cols: T G U S Q L
[130 137 120 102 132 117] = meza
[172  96  82 122 167 150] = kidu
[114 144 162 125  82 140] = ses
[160 134 164 169 102 182] = fakat
[123  79  93 101 163  91] = guvo
[122 155  95  91 105 173] = vadar
[137 142 180 155 127 110] = sefad
[ 73 115 175  82 123  91] = nivo
[151 125 136 125 140 146] = sib
[159 110 106  80  75 162] = mib
[168  97  93 151 106 113] = dok
down: [ 96 144 134  79 155 142 115 125 110  97]  G
down: [140 182  91]  L
down: [ 91 146 162 113]  L
down: [182  91]  L
down: [150 140 182]  L
down: [142 115]  G
down: [137  96 144]  G

cols: M H V P R
[178 123 127 113 112]  siruv
[158 130 129 127 168]  vevi
[154 134 130 130 120]  vafov
down: [127 129]  V
down: [129 130]  V
down: [168 120]  R
down: [123 130]  H
down: [130 134]  H

cols: A B E J Y F X
[144 151  86 113 131 162 154] : gizu
[124 140 103 168 171 123  83] : kidem
[154 161 123 144 149 132 138] : Mula
[124 140 103 168 141 109 107] : zag
[119 133 143 122  83 126 127] : revan
down: [171 149]  Y
down: [140 161 140]  B
down: [144 168 122]  J
down: [109 126]  F

cols: W K C D
[102 170 133 111] -> Pepal
[101 132 120 169] -> vog
[116 114 158 138] -> nelun
[101 112 122 142] -> Duv
down: [132 114]  K
down: [120 158]  C
down: [120 158 122]  C

cols: zoged Namu Raru mipos dapi non viba
[119 132 125 113 121 114 142] = Gulo
[126 142 127 129 132 126 136] = mitop
[119 132 125 113 128 123 135] = nik
[111 147 115 144 134 135 141] = kize
[128 103 118 149 134 141 106] = sen
[124 146 119 139 134 126 138] = Vemek
[132 129 128 124 122 117 137] = Biris
[109 142 127 141 121 144 111] = seni
down: [129 113 144 149 139 124]  mipos
down: [128 134]  dapi
down: [142 132 147]  Namu
down: [115 118 119]  Raru
down: [124 141]  mipos

cols: Gudi nuna sugu Mepil
[166 119  97 151] : pubog
[166 119  97 126] : popi
[166 119  97 155] : bedis
down: [151 126]  Mepil
q: [166 119  97 151]  pubog
down: [126 155]  Mepil

cols: lok zivid Lelo vibus mese
[149 106 131  89 147] : vofo
[167 102 121 102 162] : rufeb
[158 107 123  93 153] : Bimap
down: [102 107]  zivid

cols: Kete vil tipur limog vima namin Mif Ges Felos
[134 175 153 140 130 103 138 157  81] = Nazu
[137 172 146 128 122 105 124 151 105] = nibu
[137 176 150 131 124 103 129 154  97] = kuge
[136 166 143 126 122 108 123 147 111] = favif
[129 163 153 147 135 111 147 155  74] = sil
[131 169 154 144 134 108 143 157  76] = vabe
[128 155 150 148 139 114 149 150  75] = monud
down: [129 123 147 143]  Mif
down: [137 137 136 129 131]  Kete
down: [138 124]  Mif
down: [150 143 153 154 150]  tipur
down: [176 166]  vil

cols: Gik Zetu nezev vura zon Bif
[132 125 109 129 114 135] : giv
[132 125 109 129 109 135] : mip
[132 125 109 129 114 133] : Zol
q: [132 125 109 129 109 135]  mip
q: [132 125 109 129 114 135]  giv
down: [135 133]  Bif

cols: meled Detuk rovid pekan nipi rekud dufel pofe Tofog
[104 127  99 137 102 128 117 154 143] -> Nopub
[104 127  99 137 102 128 147 134 121] -> ras
[104 127  99 137 102 128 117 154 112] -> Pas
q: [104 127  99 137 102 128 117 154 143]  Nopub
q: [104 127  99 137 102 128 147 134 121]  ras
down: [147 117]  dufel
q: [104 127  99 137 102 128 117 154 112]  Pas

cols: Bopu dutat sovob Kaz Riluk zaku rusi
[126 132 112 128 110 131 102] : lele
[180 124 140 142 121 166 139] : gagi
[153 117 135 159 145 118 131] : bope
[123 123 120 133 114 135 116] : sulos
[159 168 126 146 152 125 126] : gotem
[102 168 105 121 155 119 150] : zizan
[112 132 115 135 140 120 139] : Gato
[ 78 177  79  96  99 122  94] : Gavak
down: [112 140 135 120 126 105 115]  sovob
down: [114 152]  Riluk
down: [112 140 135 120 126 105]  sovob
down: [180 153 123 159 102 112]  Bopu

cols: ton zete pab tizak Tuk mame lefa Siti mebab fidi
[129 124 124 148 123 120 126 178 134 136] : danan
[133 129 122 130 131 122 133 117 128 135] : libol
[112 127 143 119 121 142 117 156 126 106] : Dokof
[129 125 125 148 121 122 126 177 135 137] : Degub
down: [131 121 121]  Tuk
down: [122 142]  mame
down: [122 143 125]  pab
down: [124 122 143]  pab
down: [124 129]  zete
down: [124 129 127]  zete

cols: banil vosa lukid kub rumu doki vegep Kobul teto Meliz
[115 161 116 102 128 140 148 144 118 131] -> Tipod
[159  83 144 106 150 162 161 131  89 158] -> tus
[106 137 176 150 150 145 138 131 149 121] -> muben
[115 161 116 102 128 140 148 144  91 147] -> nak
down: [161 138]  vegep
down: [159 106 115]  banil
down: [144 131]  Kobul
down: [162 145 140]  doki
down: [150 128]  rumu
down: [150 102]  kub

cols: toso Mabu tevo nif
[ 94 113 148 113] -> suri
[ 85 131 137 173] -> Gavav
[134 164 120 140] -> nen
[110 146  96 123] -> fub
[170 128  95  92] -> Febek
down: [148 137 120  96]  tevo
down: [131 164]  Mabu
down: [164 146 128]  Mabu
down: [148 137]  tevo
down: [134 110]  toso
down: [131 164 146 128]  Mabu

cols: zoz rem fubu deg
[162  79  95 108] = defi
[162  79  95  77] = tovi
[139 100 123  77] = Pumi
down: [79 79]  rem
down: [108  77]  deg
down: [ 95 123]  fubu
down: [77 77]  deg
down: [ 79 100]  rem

cols: Sume zutim buk nofu nugi
[103 102 108 107  86]  redi
[104 108  76 106 125]  Voki
[129 117 142 133 148]  tulat
[136 132 121 115 124]  Pak
[109  94 137 135 103]  lel
[135 111 146 141 118]  vizi
down: [ 86 125 148 124 103]  nugi
down: [121 137]  buk
down: [132  94]  zutim
down: [ 76 142 121 137 146]  buk

cols: Gosir pakot soziv met reref Zeguz
[121 127 118 134 132 127]  zovu
[134 129 118 144 120 143]  zit
[159 140 133 120 103 132]  rutet
[126 132 126 144 129 133]  ziti
[140 124 140 167 117 143]  peg
[127 115 166 156 132 118]  vin
[134 137 124 120 131 134]  tavo
[127 114 137 141 119 144]  semo
[114 114 127 135 122 132]  Dorir
[119 131 130 126 134 126]  Zuf
[142 126 157 123 113 107]  pemi
[127 115 166 156 135 101]  kam
down: [143 118 134 144 132 126 107]  Zeguz
down: [167 156 120 141 135]  met
down: [120 103 129 117 132 131 119 122 134 113 135]  reref
down: [114 119]  Gosir

cols: Dudan Gat lepu mov
[116  85 180 139] = razer
[ 86 179  79 164] = rad
[148 152 100 125] = Bup
[116 183 112  74] = las
[150 132 130 129] = val
[179  73 128 183] = tas
[157 137 139 121] = dar
[142 168 136 128] = ligi
[123 163  78 163] = suba
down: [ 79 100]  lepu
down: [ 86 148]  Dudan
down: [183 121]  mov
down: [179 157 142 123]  Dudan

cols: votir tefo Pepoz raro sif
[117 124 121 125 145] = Feva
[133 146 137 137 133] = zuk
[117 118 110 112 120] = rufif
[117 118 110 112 131] = Fazus
[133 114 134  95 139] = fovo
[149 108 154 129 127] = petip
[137 132 103 146 141] = Nuda
[115 126  89 123 114] = soti
[149 108 135 129 127] = Pigi
down: [149 137 115]  votir
down: [137 112 112  95 129 146 123]  raro
down: [137 112 112]  raro
down: [118 118 114]  tefo

cols: feloz mezez bima razof
[121 158 130 169] = bodi
[122 141 145 133] = milut
[122 141 101 120] = pevol
down: [169 133]  razof
down: [145 101]  bima
down: [141 141]  mezez
down: [130 145]  bima

cols: Gumaf sagiv kubu Tada tinin gare Rol Sifu fupov
[ 97 130 138 172 144 127 112  99 143] : Nelov
[108 122 121 143 122 142 128 165 105] : Tup
[142 108  81 116 113 140 177 112 149] : nenod
[ 97 135 122 121 118 134 132 158 120] : zuzub
[139 140 146  86 114 114  98 141 103] : riluf
[135 126 124 137 120 118 116 143 113] : reg
down: [116 121]  Tada
down: [165 112]  Sifu

cols: nus Sel baraf faraf dit vetik tor maf rufe Pov
[132 137 141 123 115  90 105 156 123 122] = komik
[132  94 119 110 139 130 113 168 149 128] = leti
[132  94 119 110 139 130 113  94 134 116] = tofal
[125  94 119 110 139 130 113  94 134 116] = fuz
down: [132 132 125]  nus
q: [132  94 119 110 139 130 113  94 134 116]  tofal
down: [168  94  94]  maf
q: [125  94 119 110 139 130 113  94 134 116]  fuz
down: [149 134 134]  rufe
down: [137  94]  Sel

cols: lefep giku fam nek Podi Kuzaz vusu magir Kadu
[115 124 107 112 101 107 140 138 107] : fugi
[ 88 150 125  86  97  95 146 119 120] : buso
[114 117  96 115  96 112 134 144 101] : momiz
[137 108  82  75 109 150 142 178 126] : nekid
[108 118 103 122  98 117 128 132 102] : Ginav
[108 118 103 122  98 117 179 171 137] : Vilat
[110 119 111 126 110 124 115 120 110] : zud
[108 118 103 122  98 117 128 132 113] : Lesa
down: [107  95 112]  Kuzaz
down: [132 171 120 132]  magir
down: [ 97  96 109  98  98 110]  Podi
down: [142 128 179 115 128]  vusu
down: [110  98]  Podi
down: [142 128]  vusu

cols: sol muliv bupe siriz Bepi vub pizi Fubab
[132 125 158 141 142 112 115 141] -> lezuv
[106 145  85 135 136 146 131 112] -> dugit
[156 128  94 134 152 120 134 140] -> fazif
[141 130 107 112 106 137 143 144] -> zalif
down: [131 134]  pizi
down: [ 85  94 107]  bupe
down: [112 146 120]  vub
down: [146 120]  vub
down: [145 128]  muliv

cols: nuse zeg lafe Bevo Neki
[113 139 124 143 133] -> soz
[102 120 148 168 148] -> faro
[140 129 113 125 131] -> pesi
[161 128  96 126 116] -> pur
down: [102 140 161]  nuse
down: [168 125]  Bevo
down: [140 161]  nuse
down: [113 102 140]  nuse
down: [124 148 113]  lafe

cols: zope beduz Zusad Zilil dut gopum radi rikas mit Rup
[113 103 152 180 133 121 141 134 133 122] = Timem
[112 113 131 129 114 133 124 120 146 140] = Zikor
[138 101 110 122 127 133 129 121 129 142] = Fon
[121 120 158 138 121 123 131 113 129 123] = Mipa
[125 118 111 114 123 131 118 141 124 136] = gedot
[129 126 133 125 136 129 129 123 131 124] = sebem
[135 111 121 130 128 126 126 108 127 134] = pamom
[133 133 146 105 130 131 131 107 130 122] = ked
down: [121 113 141 123 108 107]  rikas
down: [124 131 127]  mit
down: [124 129 131 118 129 126 131]  radi

cols: meka Seva vula bov suko biso Neda geg
[ 94  96 151 130 123 157 129 130] -> Refip
[180 135 133 142 134 145 142 122] -> noloz
[182 140 129 141 135 138 141 122] -> kulu
[152 109 153 143 130 168 143 123] -> zumi
[182 147 122 138 135 128 139 122] -> nisas
[ 99  96 153 132 124 160 130 129] -> Nako
[171 158 109 130 134 107 131 125] -> rekug
[159 114 150 143 131 166 144 123] -> vis
down: [145 138 168]  biso
down: [130 143]  bov
down: [138 132]  bov
down: [123 122 129]  geg

cols: nas Loto Fibo mobog nane desu kaga Pemel
[132 140 140 154 125 139 127  95] = sute
[125 123 154 112 148 120 141  83] = zere
[169 117 111 109 148 112 122 144] = sopu
down: [120 112]  desu
down: [141 122]  kaga

cols: sesim bupov Moge Fes Sem Gepo
[160  79 135  87 126 140]  Verif
[160  79 135 145 126 140]  lep
[155  78 132 132 118 149]  fidek
[118 116 118  87 156 160]  Tenat
[124 107 120  91 100 162]  tof
down: [126 126 118]  Sem
down: [ 78 116]  bupov
down: [160 155 118 124]  sesim
down: [118 156]  Sem
down: [135 132 118 120]  Moge

cols: tuper mol nili Vogo bis
[134 128 131 125 164] = nadil
[172 144 137 108 110] = goron
[145 137 130 137  90] = rago
[137 127 124 126 158] = Tini
down: [108 137]  Vogo
down: [137 127]  mol
down: [110  90 158]  bis
down: [145 137]  tuper
down: [131 137 130]  nili
down: [125 108 137]  Vogo

